These are the activations of a small neural network, seen along a few directions. Each row is one input.
Each table varies a few parts of the input and shows all the possible inputs, shuffled.
A made-up example of a description, with smaller parts first: one of 3 separate values, together with either a single point or one of 9 places around a ring or (one of 4 places along a line, together with one of 8 places around a ring).
Shared parts are said once, and a part with two or three values counts as separate values.
In the rows, 128 means zero.

Other details of the inputs shift rows strongly along two fixed directions, in all tables alike. That doesn't count.

A family of inputs:
r1: [186 154 137 131 128 146 132 144 118  91 154 121  91  93  93 147 133]
r2: [115 125 131 118 124 116 118 119 131 142 122 121 139 140 131 127 102]
r3: [113 132 115 119 126 122 131 123 112 150 130 121 140 136 140 120 116]
r4: [109 118 122 119 124 114 125 131 118 137 124 112 138 136 139 132 117]
r5: [109 125 116 123 129 126 125 119 117 139 116 107 140 133 144 134 128]
r6: [119 132 137 112 131 122 119 150 139 147 123 128 142 132 130 129 144]
r7: [112 126 143 125 124 135 122 132 122 140 110 133 150 126 126 141 145]
r8: [116 137 136 115 132 128 117 136 141 148 115 126 140 126 135 136 152]
r9: [122 135 126 124 132 114 127 123 113 145 119 129 139 138 143 112 116]
r10: [119 130 126 128 134 107 127 131 113 133 118 123 143 135 146 116 124]
r11: [190 158 138 126 126 154 133 135 119 102 157 125  85  94  91 140 125]
r12: [116 121 128 111 120 116 124 120 125 145 120 120 133 140 134 130 106]
r13: [115 128 139 122 122 120 113 148 128 142 118 133 142 134 118 124 145]
r14: [111 129 145 122 125 124 126 147 125 141 115 131 146 130 115 128 139]
r15: [110 122 132 125 129 117 114 114 132 130 112 112 140 134 139 134 118]
r16: [116 130 119 124 134 119 128 115 114 135 114 117 144 135 147 126 135]
r17: [107 121 122 121 127 122 122 118 120 138 116 109 136 133 144 137 125]
r18: [115  47 103 182 116 174 207 127 205 113 141 212  95 140 124  94 143]
r19: [118 130 135 130 136 107 122 124 122 129 127 123 150 142 140 119 123]
r20: [116 126 137 126 120 131 109 134 125 141 113 134 146 129 130 137 151]
r21: [193 158 132 127 122 150 120 137 121 103 159 126  82  98  94 137 131]
r22: [116 133 126 130 137 115 124 116 114 134 110 120 140 131 151 122 132]
r23: [179 162 131 137 120 152 112 133 117  84 147 123  83  97  95 150 146]
r24: [110 128 133 129 141 115 113 110 128 129 121 120 146 133 140 129 125]
r25: [110 127 115 122 127 115 129 131 111 137 129 115 144 131 143 122 124]
r26: [113 137 142 116 135 132 130 135 139 147 113 125 144 123 131 139 145]
r27: [116 130 143 123 132 127 129 130 132 150 110 124 144 120 125 137 148]
r28: [123 125 138 119 128 116 118 146 132 149 120 128 143 128 124 126 146]
r29: [184 161 133 129 116 154 115 139 117  95 157 131  82 104  89 135 129]
r30: [111 123 131 128 133 111 116 126 127 131 129 117 148 140 134 127 113]
r31: [184 155 111 134 128 137 133 129 101  77 157 115  90 107 115 138 120]
r32: [116 131 131 129 142 114 120 113 119 131 108 123 141 133 146 123 130]
r33: [114 116 128 116 122 109 122 128 124 133 117 115 138 137 138 132 114]
r34: [115 123 144 121 123 129 124 146 119 139 119 135 153 130 122 133 137]
r35: [112  53 101 178 130 164 215 138 221 108 140 200  92 136 132  99 152]
r36: [112  52  90 189 127 154 197 107 209 105 151 192  91 150 135  93 119]
r37: [119 129 131 126 138 105 122 128 117 130 116 127 144 137 142 117 122]
r38: [112 119 131 122 126 110 117 127 130 130 120 116 142 137 134 129 109]
r39: [123 136 138 107 129 130 119 142 140 158 125 132 138 133 128 122 135]
r40: [186 161 127 138 132 139 126 115 111  84 165 124  89 114 109 133 108]
r41: [188 159 130 135 126 148 117 131 122  92 149 119  83  91 100 152 147]
r42: [112 123 121 115 122 121 126 123 118 149 127 117 134 140 136 130 109]
r43: [118 122 138 122 119 125 111 148 122 140 121 137 149 134 125 130 143]
r44: [121 133 118 118 129 118 132 121 113 147 123 125 142 142 139 117 119]
r45: [114 133 146 116 123 131 125 139 126 153 118 134 142 132 113 121 131]
r46: [121 126 139 116 116 132 111 139 124 151 123 141 146 136 123 123 135]
r47: [174 157 108 137 128 149 129 116 101  80 157 108  85  97 121 145 126]
r48: [111 119 128 118 125 117 120 115 127 133 109 112 135 133 142 137 122]
r49: [111 122 115 121 125 118 128 133 115 138 124 110 143 137 140 128 119]
r50: [180 158 126 134 133 139 118 114 114  84 166 123  90 109 106 138 102]
r51: [116 132 135 133 140 114 120 110 123 129 119 119 146 138 144 125 131]
r52: [109 126 132 131 136 119 113 113 130 131 121 113 145 136 139 133 122]
r53: [113 127 115 117 123 124 130 124 116 151 126 116 138 141 136 126 111]
r54: [122 133 131 122 137 112 123 119 118 143 118 132 140 140 138 113 114]
r55: [116  58 103 173 128 171 214 130 221 120 143 203  88 137 129  92 143]
r56: [112 125 133 127 137 108 115 123 126 128 129 123 149 137 135 123 117]
r57: [175 161 137 138 124 156 126 132 115  84 144 123  87  94  92 153 140]
Each input here is: one of 3 separate values, together with either (one of 2 separate values, together with one of 4 places along a line) or one of 11 places around a ring.
Question: The inputs of r45 and r57 match in every part but the choice among 3 separate values. If r3 is changed in the same way as r45 into r57, which row does it become?
Answer: r47
Question: The inputs of r13 and r29 match in every part but the choice among 3 separate values. If r30 is changed in the same way as r13 into r29, which row does it become?
Answer: r36
Question: A walk changes only the place on the ring of 11. It starts at r33 and steps to r38. List the rest of the walk in order.
Answer: r30, r56, r19, r37, r10, r31, r25, r49, r4
Question: Change only the place on the ring of 11 in r15. List by row number the other rows that result.
Answer: r5, r16, r17, r22, r24, r32, r47, r48, r51, r52

A family of inputs:
r58: [119 148 166 108 137 102  96 149 118 159 119 135 171 143 117 115 127]
r59: [100 137 140 101 122 129 112 144 113 169  98 101 156 119 130 150 162]
r60: [236 177  95 140 134 144 134  98  91  41 201 102  36  95 112 138  66]
r61: [108 144 156 120 143 103 101 144 115 140  99 114 171 124 136 133 164]
r62: [217 158  94 157 122 145 120  99  86   8 172  88  40  88 114 168  96]
r63: [116 143 168  96 126 116  91 141 123 170 119 129 164 143 111 123 115]
r64: [112 139 159  91 118 119  99 144 125 180 119 121 159 138 106 131 113]
r65: [108 147 148 115 136 114 104 140 108 150  96 119 168 121 137 133 171]
r66: [118 149 144  99 120 121 115 153 101 179 114 129 162 135 123 119 145]
r67: [120 145 156 106 137 102 107 157 111 159 118 129 170 137 123 114 135]
r68: [ 93  34  64 200 142 135 211  75 208  95 129 177  94 156 185  90 125]
r69: [108 140 145  83 114 123 114 161 119 185 118 114 158 135 118 137 122]
r70: [100  37  90 171 107 172 221 143 216 147 137 205  95 145 127  87 150]
r71: [100 135 154  98 126 120 102 142 130 157 104 102 160 124 127 154 145]
r72: [219 172  92 155 135 144 115  93  96  16 181  86  44  90 118 162 100]
r73: [104 137 114 106 133  87 103 110  98 152 131  95 156 157 156 112  78]
r74: [222 184  98 154 149 149 139  80  92  25 173  89  44  85 124 154  96]
r75: [ 86  23  66 195 118 138 214 102 186 100 150 190 103 168 159  80  93]
r76: [ 78  20  65 209 126 141 207  88 190  79 129 177 107 158 171 101 124]
r77: [ 97  49  69 186 143 136 229  83 199 118 143 189  94 165 170  64  94]
r78: [ 99 138 144  95 124 125 108 148 122 165 100 102 157 121 130 158 152]
r79: [109 146 166 124 144 104  92 136 123 139 101 121 170 129 131 133 155]
r80: [231 183 117 138 118 191 129 139  99  49 169 115  37  60  83 174 157]
r81: [234 186 145 155 129 170 108 123 116  32 173 127  48  70  74 165 140]
r82: [109 137 155  85 117 118 108 155 127 176 122 114 160 138 114 134 116]
r83: [106 141 167 112 133 118  87 128 128 152 101 118 164 129 125 142 143]
r84: [118 148 166 104 128 112  93 139 119 168 119 136 165 144 111 118 122]
r85: [114 146 139  90 114 132 115 156 104 187 112 124 158 132 123 125 138]
r86: [106 146 143 111 130 123 110 140 105 161  96 116 162 123 136 139 174]
r87: [119 149 148 101 128 113 110 153 104 170 114 133 168 134 125 114 142]
r88: [ 90  34 107 187 122 165 198 117 236 120 121 203  99 137 129 107 160]
r89: [101 126 117 105 121  86 104 117  86 146 120  95 155 155 152 120  75]
Question: What do these inputs look like to the network?
Answer: one of 2 separate values, together with either one of 5 places along a line or one of 11 places around a ring
Question: The inputs of r86 and r66 match in every part but the choice among 2 separate values. If r65 is changed in the same way as r86 into r66, which row does it become?
Answer: r87

A family of inputs:
r90: [125 123 120 130 126 127 130 128 127 127 132 127 128 132 132 126 124]
r91: [128 127 126 128 127 132 133 133 131 133 128 135 127 126 127 124 133]
r92: [128 125 127 124 125 132 132 132 133 133 127 132 124 128 126 129 132]
r93: [128 128 132 131 130 129 129 131 129 127 128 134 131 127 125 125 136]
r94: [128 126 128 127 126 131 132 131 132 131 124 130 126 126 129 128 138]
r95: [129 129 128 130 128 131 134 132 130 133 129 135 130 128 125 124 133]
r96: [125 124 131 127 126 132 130 130 135 131 130 133 129 128 122 128 128]
r97: [128 128 131 129 128 129 131 132 129 130 130 136 130 128 124 123 132]
r98: [125 124 123 130 128 125 131 128 130 127 130 125 126 131 129 125 123]
r99: [128 123 126 129 130 126 134 125 130 128 129 128 128 130 131 125 122]
r100: [129 124 131 129 125 127 126 134 133 129 128 136 127 130 125 125 128]
r101: [126 122 122 129 126 128 134 128 125 126 130 128 129 131 133 127 122]
r102: [125 124 130 130 127 134 130 129 136 130 126 130 129 127 125 133 133]
r103: [124 124 124 133 127 126 130 122 128 125 125 128 126 129 130 127 126]
r104: [127 125 124 132 131 124 129 124 132 126 129 126 128 128 132 127 128]
r105: [127 125 126 133 129 126 129 120 129 126 126 128 127 128 131 127 127]
r106: [125 125 130 129 127 135 130 130 134 131 127 129 126 124 127 132 134]
r107: [124 125 123 132 129 124 130 126 130 124 128 125 126 129 131 127 127]
r108: [126 124 133 130 126 129 125 131 135 126 126 131 130 128 124 129 131]
r109: [129 126 132 130 127 128 130 133 131 129 130 136 128 130 124 124 130]
r110: [125 125 129 127 125 134 132 131 134 134 129 131 125 126 126 130 130]
r111: [126 128 127 132 131 128 128 119 131 126 126 131 127 130 133 126 127]
r112: [ 95 178 165  66 133  80  57 131  62 194  92  68 204 140 140 143 114]
r113: [124 123 121 132 128 126 129 127 128 123 130 127 129 131 134 128 128]
r114: [127 128 125 131 132 126 128 123 133 125 129 128 127 130 133 126 128]
r115: [226 206 137 111 122 150  96 136  74  69 169  89  71  78  86 168 117]
r116: [126 124 127 131 131 125 133 123 130 125 127 128 128 128 133 128 126]
r117: [125 123 123 131 128 127 132 126 125 123 127 128 129 130 134 129 126]
r118: [125 125 132 130 127 133 128 129 135 127 128 131 130 126 124 130 132]
r119: [126 122 121 131 125 129 130 124 125 127 129 129 128 132 132 125 123]
r120: [128 124 124 130 130 125 131 125 131 129 132 127 127 130 131 124 124]
r121: [128 126 133 132 129 128 127 132 130 127 127 134 130 129 126 126 135]
r122: [128 128 129 133 130 131 133 131 130 130 126 133 130 127 126 125 138]
r123: [124 124 125 131 129 125 133 126 128 123 125 126 127 129 131 128 125]
r124: [127 124 127 126 127 132 130 131 133 130 124 130 125 126 128 131 136]
r125: [124 123 122 133 126 129 129 123 125 124 127 129 128 131 133 128 127]
r126: [127 123 132 128 124 129 127 132 135 129 129 134 128 130 123 127 128]
r127: [128 127 127 128 131 128 133 125 131 127 129 131 127 131 132 124 121]
r128: [129 123 131 132 127 128 126 132 134 125 126 135 127 128 126 127 132]
r129: [125 124 124 131 126 127 130 123 127 128 128 128 125 131 128 124 122]
r130: [128 128 126 130 129 129 129 121 130 129 129 131 126 132 131 123 123]
r131: [125 124 125 129 128 126 134 127 128 126 128 126 126 130 130 126 121]
r132: [128 128 125 128 131 126 129 125 133 128 131 129 127 132 132 123 124]
r133: [128 127 127 130 129 132 132 132 131 130 125 133 127 125 128 125 137]
r134: [127 128 128 130 133 127 131 123 131 124 127 130 128 130 134 127 125]
r135: [126 125 129 127 126 133 131 131 135 132 129 132 127 128 123 131 129]
Question: The inputs of r116 and r99 match in every part but one. If r122 is changed in the same way as r116 into r99, which row does it become?
Answer: r95
Question: The inputs of r106 and r110 match in every part but one. If r114 is changed in the same way as r106 into r110, which row does it become?
Answer: r132
Question: What do these inputs look like to the network?
Answer: one of 2 separate values, together with either one of 11 places around a ring or (one of 3 separate values, together with one of 4 places along a line)
Question: Change only the choice among 2 separate values in r113. List by row number the other rows that result.
Answer: r90
Question: Change only the choice among 3 separate values in r123. List by row number the other rows that result.
Answer: r103, r107
